A small network was shown many inputs. Here are its activations along a few directions, one row for each input.
Each table varies a few parts of the input and shows all the possible inputs, shuffled.
Descriptions start from the smaller parts, as in this example, which fits no table here: one of 2 separate values, together with either a single point or one of 11 places around a ring or (one of 4 places along a line, together with one of 8 places around a ring).
Shared parts are said once, and a part with two or three values counts as separate values.

Other details of the inputs vary at random and push rows far along two fixed directions, the same in every table; ignore that.

A family of inputs:
R1: [ 16   9 -26   4 -15  32 -25  33 -28  12 -16]
R2: [  3 -31  35   1  66 -69 -70  -6  28 -30 -48]
R3: [ 31   4 -39 -18 -13  16 -14  36 -13   1 -12]
R4: [-49   4  13 -14 -29  -5  92 -47  25 -16  31]
R5: [-60  25  51  -4  -4   1  53 -35   5   2  17]
R6: [ -2 -16  40  33  71 -44 -70  -5  11 -44 -59]
R7: [ 26  15 -25   8 -16  25 -36  23 -10  21  -2]
R8: [-56  22  28  11   2  -6  35 -35  31   8   0]
R9: [ 26  21 -34  13 -20  50  12   0 -21  37  29]
R10: [ 28   7 -11 -36 -23  12  -9  28 -26  18  18]
R11: [ 38   9 -40 -14 -11  13 -16  33  -6   3  -7]
R12: [ 33 -11 -19  10 -29  23 -30  15 -34  -2   8]
R13: [-65  16  29   4   6  -3  39 -29  19   8  -4]
R14: [  8 -30  35   5  70 -68 -70  -7  30 -38 -49]
R15: [ 23  -2 -18   7 -48  44  14  13 -22  21  32]
R16: [ 30 -15 -28  25  -9  27 -26  24 -26   8  25]
R17: [ 40 -24 -39  -1  -7  10 -16  28 -14   3  28]
R18: [-17 -27  45  21  67 -43 -72   0   0 -31 -60]
R19: [ 32  -9 -42 -14 -36  28  22  13  -7  15  43]
R20: [ 37 -16 -23  18 -14  27 -29  17 -24   8  21]
R21: [-33  10  13  -2  18  -8  71 -52  33   2  22]
R22: [ 10 -27  32   7  73 -65 -65  -6  29 -45 -53]
R23: [-53   8  16 -14   8 -14  59 -23  28 -15 -10]
R24: [ 20  14 -28   7 -14  33 -25  32 -25   7 -15]
R25: [-57   6  18 -19   7 -16  55 -22  28  -6  -7]
R26: [ 14  10 -23  -2 -17  23 -37  27 -19  32  -2]
R27: [ 36  14   2   3 -32  27  -8  21 -31  25   3]
R28: [ 49   5 -20 -14 -19  14   4  23 -12  18  15]
R29: [ 22  -8 -33  15 -25  14 -34  14 -43  -4  17]
R30: [-33  12  44 -15  -7 -20  76 -35  25  -2   7]
R31: [  2 -53  31  13  67 -83 -72 -18  -1 -65 -33]
R32: [-48  26  23  16   7  -1  42 -35  32  -7  -4]
R33: [ 25   1 -34 -27 -16   5 -26  31  -7  26   0]
R34: [-44  -4  23 -11 -24  -3  96 -42  33  -5  36]
R35: [ 38  14  -8  11 -20  31  -6  19 -23  22  12]
R36: [-69  21  11 -26 -14  -4  86 -32  35  13  16]
Each input here is: one of 2 separate values, together with either one of 4 places along a line or one of 5 places along a line or one of 9 places around a ring.
Q: Changing only the choice among 2 separate values turns R24 into R3. The same change can be made to R32. Which row results?
A: R22
Q: Change only the choice among 2 separate values in R15. List by row number the other rows that result.
A: R34

A family of inputs:
R37: [-38  34   4  -7 -42  26  58 -14  -5  24  29]
R38: [ 23  13 -16 -17 -39  24  30  15 -17  31  30]
R39: [-32  -3  21  25  37 -27  -7 -24  30 -21 -23]
R40: [-16 -14  22   0  34 -38  16 -30  38 -26  -3]
R41: [-16 -12  25   2  49 -45 -47  -4  13 -28 -38]
R42: [-32   4  47  17  30 -19   1 -30   9  -6 -21]
R43: [ -9 -24  43  23  47 -40 -53 -14  -4 -35 -23]
R44: [-36   7  40   6  33 -18   3 -25  17  -6 -29]
R45: [-35 -16  26  18  37 -33  -9 -28  14 -33  -9]
R46: [-23  15  25 -18  -4  -5  52 -24  27   5  11]
R47: [-27  28  -3 -23 -42  22  69  -8   4  14  15]
R48: [ -5  20 -24 -27 -31  15  61   1  11  22  27]
R49: [-27  18 -25 -14 -38  17  72 -13  14   2  25]
R50: [ 17  17 -21  17 -36  43   0  13 -20  25  20]
R51: [ 57 -37 -38 -10   8 -12 -78  43 -21  -7 -12]
R52: [ -3 -20  26  -3  44 -50 -36  -4  13 -37 -43]
R53: [ 33  14 -34 -26 -28  20  13  18   2  23  18]
R54: [-25   1  11 -21 -13  -3  31  -8   9   5   5]
R55: [ -2 -50  25  12  49 -50 -43 -14   9 -42 -19]
R56: [-40  37  -1  -8 -31  37  64  -5   7  24  13]
R57: [-19  27 -34  -3 -29  33  48  -9   7  23  21]
R58: [  6  14 -47 -10 -30  24   3  20 -11  15  18]
R59: [ 60 -34   1   5  22 -19 -66  25 -26 -11  -6]
R60: [-14   1  13   2 -17   2  36 -18  -3 -11  14]
R61: [-27  35 -12 -19 -40  30  43   2  -4  26  19]
R62: [-33 -16  28  28  44 -22  -5 -24  16 -32 -17]
R63: [-32  25 -18  16 -33  36  60 -20  12  17  30]
R64: [-11 -11  55   3  35 -39   2 -29  21 -18 -10]
R65: [-27  10  21 -18  -2 -10  55 -18  19   5   9]
R66: [-23 -11  51   6  26 -38   1 -23   7 -28 -24]
R67: [-23  25 -33   0 -29  37  50   1   8  15  21]
R68: [ 21   1 -30  -8 -27  23  31  -1   2  11  37]
R69: [ 21   6 -45 -20 -32  19  33  15  -1  19  32]
R70: [-17   3  25   1  -6  -2  52 -34  19  -4  28]
R71: [ 62  -1 -25   6 -12  31 -74  57 -48  22 -13]
R72: [-15   7 -19  -9 -29  17  76 -18  11  10  45]
R73: [ 58   3 -49  -5  -8  29 -70  61 -32  18 -19]
R74: [-10 -10  26  11  56 -37 -46 -10  15 -19 -46]
R75: [ 66 -19 -49 -24 -15   8 -71  57 -30  14  -9]
R76: [-31 -11  47  29  40 -20  -6 -25   9 -28 -17]
R77: [-28  -5  41  25  33 -17  -1 -35   8 -16 -12]
R78: [ 65 -10 -53  11  -7  32 -71  41 -40  16  -3]
R79: [-37   8  28  15  31 -23   2 -22  31 -11 -27]
R80: [ 62 -39 -14   1   3  -5 -81  37 -38  -6  -4]
R81: [ -3 -35  49   4  42 -50 -46  -9   1 -26 -28]
R82: [ 32  22 -24   8 -40  44 -19  31 -29  38   8]
R83: [ 73 -22 -52  -3 -20  18 -61  48 -42  -2   1]
R84: [ 60   8 -34   2 -16  33 -75  56 -34  30 -19]
Q: Changing only one part turns R45 into R61. The same change can be made to R62. Which row results?
A: R56
Q: Changing only one part turns R52 into R47. The same change can be made to R79. Which row results?
A: R84
Q: What do these inputs look like to the network?
A: one of 6 places around a ring, together with one of 8 places along a line
Q: A walk changes only the place on the line of 8. It starts at R64 and steps to R38. List the rest of the walk in order.
A: R81, R66, R37, R71, R42, R82
Q: Change only the place on the ring of 6 in R53. List by row number the other rows that result.
A: R40, R46, R64, R68, R70
Q: Change only the place on the line of 8 in R80. List by row number the other rows that result.
A: R43, R50, R59, R60, R70, R76, R77
